A small network was shown many inputs. Here are its activations along a few directions, one row for each input.
Each table varies a few parts of the input and shows all the possible inputs, shuffled.
Descriptions start from the smaller parts, as in this example, which fits no table here: values(3) and (point or ring(11) or (ring(5) and line(6))).
Shared parts are said once, and a part with two or three values counts as separate values.
(in the rows, 128 means zero)

Other details of the inputs vary at random and push rows far along two fixed directions, the same in every table; ignore that.
To show where, the next rows are all for the same input, with only those details redrawn:
[ 80 105 177 154 133 113 146 172 136 120 176 144  77 129]
[150 132 114 139  90 135  97  71 111 161  22 152 213 110]
[167 104 114  98 181 163 114 112  75 134 154 146 181 135]
[ 61 126 176 192  47  83 139 136 170 142  51 150 102 108]

Table:
x1: [ 90 127 158 137 154 137 151 115 196 136 184 132  54 125]
x2: [187 156  62  68 158 171 132 143  55  67 184  77 159 163]
x3: [236 120  81  86 113 194 143 172  89 157 148  66 152 110]
x4: [ 97 112 173 148 138 117 170 154 152 130 187 151  76  99]
x5: [107 107 181 128 135  90 163 149 168 123 180 146  81  94]
x6: [188 164  62  75 184 137 133 124  42  76 197  72 134 170]
x7: [140 148  99 125 122 155  76  46 160 162   7 131 183 129]
x8: [119 177  80 105 165  83 142 150  65  82 211 108  31 169]
x9: [161 159 111 122 101 166 155 200 122  85 190  83 108 138]
x10: [ 77 154 167 153  71  78 144  86 248 165  50 132  85 112]
x11: [156 104  83  85 216 153  71 105 141 124 141 119 167 176]
x12: [ 80 105 177 154 133 113 146 172 136 120 176 144  77 129]
x13: [136 120  91 137  96 105  70  88 128 147  27 142 235 111]
What do these inputs look like to the network? -> line(5) or (values(2) and line(4))
Start at x10 and move only the line(4) part, one step at a time. The first step leads to x1. Which rows follow, in order? -> x7, x11
Start at x3 and move only the line(5) part, one step at a time. The first step leads to x9. Which rows follow, in order? -> x2, x6, x8
Change only the values(2) part in x10. List by row number the other rows that result. -> x5

Table:
x14: [160 138  96  99 162 148 118 111 106 120 145 115 145 145]
x15: [ 98 130 138 140 129 115 137 157 138 108 157 119  85 141]
x16: [101 125 157 149 111 115 152 163 147 125 155 126  81 120]
x17: [ 86 140 152 179  40  89 135 132 168 138  45 132 120 104]
x18: [164 117 108 106 154 154 117 125 100 131 141 126 164 130]
x19: [ 99 133 138 137 129 115 139 157 141 109 161 117  80 144]
x20: [ 95 132 152 143 122 110 152 159 138 114 165 122  66 132]
x21: [166 134  94  93 169 148 117 110 100 124 152 119 149 141]
x22: [100 123 157 140 123 114 155 169 145 114 176 121  72 127]
x23: [165 120 110 102 155 151 121 124  95 125 148 127 165 130]
x24: [ 99 137 138 137 129 113 143 153 148 111 162 115  73 140]
x25: [168 126 106 102 151 153 119 116 110 134 138 123 159 127]
x26: [104  96 164 124 180 131 128 122 155 142 171 156 111 126]
x27: [ 88 141 150 178  38  91 131 128 175 142  36 128 119 106]
x28: [101 122 157 151 107 117 150 165 142 123 150 127  86 120]
x29: [104  86 165 126 189 132 123 135 140 135 184 162 117 131]
x30: [164 119 112 109 148 155 121 123  93 133 137 129 168 127]
x31: [ 95 127 145 139 131 105 143 162 131 106 171 123  80 136]
x32: [145 159  99 134  80 113 111  75 132 144  31 128 175 115]
x33: [101 123 156 139 127 113 155 169 146 115 180 123  73 125]
x34: [139 154  99 140  80 120 103  83 132 141  26 124 179 125]
x35: [ 98 135 138 139 125 114 141 155 145 109 156 117  76 140]
x36: [162 120 108 105 153 157 118 125 101 127 142 124 164 132]
x37: [ 92 127 152 148 117 107 145 161 131 113 155 128  80 130]
x38: [ 76 156 151 185  30  81 138 121 172 138  30 131 100 108]
x39: [148 142 113 144  71 130 113  92 126 155  30 135 186 107]
x40: [147 146 108 139  73 131 109  90 137 150  28 127 184 114]
x41: [ 99 121 157 142 122 115 154 172 143 112 175 124  76 126]
x42: [166 129 107 102 152 156 120 118 111 131 141 120 156 131]
x43: [167 125 108 103 150 153 121 117 109 133 138 120 157 129]
x44: [164 128 108 103 151 156 123 120 111 129 142 118 153 132]
x45: [142 155 100 137  77 113 108  80 127 142  29 130 180 118]
x46: [ 95 132 143 141 123 109 144 158 147 111 160 119  69 136]
x47: [ 97 131 146 134 135 107 151 160 138 105 181 118  66 138]
x48: [103 124 150 141 117 123 146 165 150 116 158 120  83 129]
x49: [ 95 129 150 144 121 111 147 162 132 113 162 127  74 133]
x50: [161 128  98  97 167 147 113 117  94 121 148 120 155 144]
x51: [ 98 122 155 146 112 115 148 167 153 120 156 122  76 125]
x52: [165 131  98  93 171 147 122 116  90 116 162 123 150 140]
x53: [165 133 103  98 165 150 124 114  91 126 154 125 148 136]
x54: [161 127 105 101 164 149 119 119  84 122 151 127 155 139]
x55: [166 122 107 103 151 154 118 122 104 133 139 124 162 130]
x56: [162 134  97  97 163 146 119 110 103 123 147 117 145 141]
x57: [163 129  95  95 168 149 114 116  95 122 152 120 152 145]
x58: [ 77 150 143 181  41  80 127 121 174 135  33 127 107 115]
x59: [ 95 128 146 137 131 105 144 162 133 105 171 122  79 138]
x60: [154  91 127  97 202 158  99  91 111 148 147 163 186 131]
x61: [ 79 113 168 168  91 100 114  94 186 163  48 167 137 106]
x62: [160 123 110 107 148 154 117 123 105 128 135 122 163 133]
x63: [103  93 163 125 181 132 127 125 151 140 172 160 114 127]
x64: [146 139 113 147  72 129 112  93 124 154  30 136 190 106]
x65: [169 124 111 106 148 157 126 118  97 134 138 125 162 126]
x66: [148 100 129 101 193 154 107  84 125 152 140 158 173 126]
x67: [148 145 110 140  72 124 113  89 130 149  31 133 187 109]
The inputs of x66 and x29 match in every part but one. If x22 is changed in the same way as x66 into x29, which row does it become? -> x17
The inputs of x52 and x32 match in every part but one. If x35 is changed in the same way as x52 into x32, which row does it become? -> x24
What do these inputs look like to the network? -> line(6) and (point or (values(2) and line(4)))
Change only the line(6) part in x42. List by row number the other rows that result. -> x36, x40, x44, x48, x62
Change only the values(2) part in x58. List by row number the other rows that result. -> x18
Change only the line(6) part in x46. List by row number the other rows that result. -> x21, x50, x56, x57, x58
Change only the line(4) part in x45. List by row number the other rows that result. -> x19, x49, x57
